A small network was shown many inputs. Here are its activations along a few directions, one row for each input.
In each table, some parts of the input vary, and every possible input appears once, in random order.
A made-up example of a description, with smaller parts first: one of 8 places around a ring, together with either a single point or one of 9 places along a line or (one of 2 separate values, together with one of 6 places along a line).
Shared parts are said once, and a part with two or three values counts as separate values.

Other details of the inputs vary at random and push rows far along three fixed directions, the same in every table; ignore that.

A family of inputs:
R1: -0.19,-2.12,0.15,0.13,1.48,1.09,1.80,-3.86,1.61,-1.69,-4.20
R2: -0.31,-2.45,1.04,1.18,0.17,-0.47,1.72,-3.73,3.61,-1.26,-2.50
R3: -0.93,0.80,2.32,-0.62,-0.24,-1.36,0.68,0.82,-1.45,1.17,1.64
R4: 2.49,-2.41,-3.52,1.38,1.18,2.13,-2.63,4.46,0.23,0.39,-1.59
R5: 0.35,0.58,2.10,-0.55,-0.11,-1.46,0.56,0.36,-1.82,0.12,1.96
R6: -0.76,1.07,1.12,0.18,1.09,-0.90,0.01,-0.78,-2.36,0.39,2.13
R7: -0.85,-2.33,1.02,0.98,0.22,-0.05,1.36,-3.76,3.79,-1.34,-2.31
R8: 0.94,0.49,2.00,-0.33,-0.22,-1.83,0.91,0.45,-1.94,0.16,1.74
R9: -0.75,1.14,2.43,-0.86,-0.48,0.30,-0.17,-0.54,-2.52,1.96,1.10
R10: 1.34,-1.38,-3.01,1.87,1.11,1.35,-4.00,3.80,1.35,0.21,-0.44
R11: -1.59,1.85,0.90,-0.45,0.55,-1.14,0.10,-0.19,-1.99,1.36,1.47
R12: -1.45,-1.71,0.96,0.77,0.55,0.41,0.75,-3.66,3.40,-2.17,-2.69
R13: -0.46,0.78,2.18,-0.57,-0.55,-2.06,0.96,0.78,-1.70,1.34,1.20
R14: -1.97,-0.57,0.19,1.06,1.38,0.55,0.98,-3.99,3.47,-0.59,-3.05
R15: 2.17,-0.81,-3.31,1.96,1.43,1.17,-3.66,3.54,1.43,0.45,-0.26
R16: 0.56,0.47,1.92,-1.05,0.13,-1.65,0.32,0.08,-1.63,0.47,2.08
R17: 3.72,-1.71,-2.58,1.27,0.21,0.17,-2.87,4.54,1.97,0.65,-0.22
R18: -1.09,-0.96,0.98,0.33,-0.39,1.60,0.59,-4.23,2.99,0.07,-3.93
R19: -0.45,0.72,1.72,-1.42,0.35,-1.38,-0.43,-0.06,-1.90,-0.01,1.99
R20: -0.18,1.43,0.88,-0.80,1.21,-1.28,-0.15,-1.00,-2.32,0.61,2.21
R21: -0.04,0.24,2.14,-0.16,-0.11,-1.31,0.56,0.38,-1.78,0.25,2.15
R22: -1.50,0.58,1.01,-0.49,0.48,-0.99,-0.39,-0.61,-2.31,0.32,2.13
R23: -0.49,-0.50,0.81,-1.00,0.67,-0.34,0.98,-0.14,-3.57,0.57,1.03
R24: 0.70,-1.09,-2.62,1.05,0.05,0.95,-3.89,5.08,2.23,0.88,-1.06
R25: -2.05,1.60,1.20,-0.94,0.24,-1.12,-0.28,0.00,-2.18,1.03,1.10
R26: 0.76,0.92,1.97,-1.40,-0.23,0.00,-0.49,-1.23,-2.92,1.27,1.64
R27: 0.08,8.54,-7.51,-2.79,-7.98,1.41,6.89,3.43,-0.77,-3.55,4.14
R28: -0.98,-1.04,-0.04,0.10,1.32,0.31,0.34,-4.51,3.09,-1.67,-2.91
R29: 0.04,-2.17,1.28,1.37,0.39,-0.30,1.77,-3.56,3.45,-1.57,-2.84
R30: -1.09,0.79,0.82,-0.04,0.86,-1.06,-0.03,-0.89,-2.19,0.67,2.47
R31: 1.71,-1.09,-3.00,1.51,1.15,1.20,-4.06,3.77,1.31,0.13,-0.64
R32: 0.15,0.56,2.31,-0.43,-0.32,0.34,-0.38,-1.01,-3.02,1.12,1.60
R33: 0.74,-1.18,-2.38,1.21,0.30,1.19,-3.80,5.10,2.25,0.82,-0.77
R34: -1.01,0.42,1.18,-1.23,0.77,-0.19,1.14,0.52,-3.17,1.16,0.19
R35: -1.78,-2.01,0.67,0.58,0.35,0.27,0.65,-3.83,3.55,-1.89,-2.40
R36: 1.63,-1.40,-2.30,1.45,-0.10,0.63,-3.19,5.22,2.36,1.45,-0.87
R37: -0.66,0.81,1.93,-0.90,0.15,-1.20,-0.22,0.19,-2.07,-0.35,1.85
R38: 3.09,-1.28,-2.14,1.33,0.04,2.38,-4.04,3.39,0.69,1.17,-0.71
R39: -0.41,0.66,2.35,-0.41,-0.29,-1.78,1.04,0.84,-1.60,1.25,1.43
R40: 2.18,5.21,-9.41,-2.53,-7.31,3.32,9.11,-0.58,3.26,-6.16,-1.10
R41: -1.51,-1.71,0.16,-0.09,1.07,0.93,1.86,-3.40,2.07,-0.62,-4.72
R42: -0.18,0.26,2.07,-0.66,-0.56,0.14,-0.42,-1.16,-2.89,1.42,1.97
Description of these inputs: one of 6 places along a line, together with either one of 2 separate values or one of 5 places along a line.
- The inputs of R31 and R27 match in every part but the place on the line of 6. If R15 is changed in the same way as R31 into R27, which row does it become? => R14
- The inputs of R5 and R3 match in every part but the place on the line of 6. If R1 is changed in the same way as R5 into R3, which row does it become? => R34
- Which other rows agree with R30 in the place on the line of 6? List them by row number. => R2, R7, R22, R23, R35, R42
- Start at R19 and move only the place on the line of 6, one step at a time. The first step leads to R37. Which rows follow, in order? => R12, R35, R33, R24
- Which other rows does R34 become when the choice among 2 separate values takes its other values? List them by row number. => R9
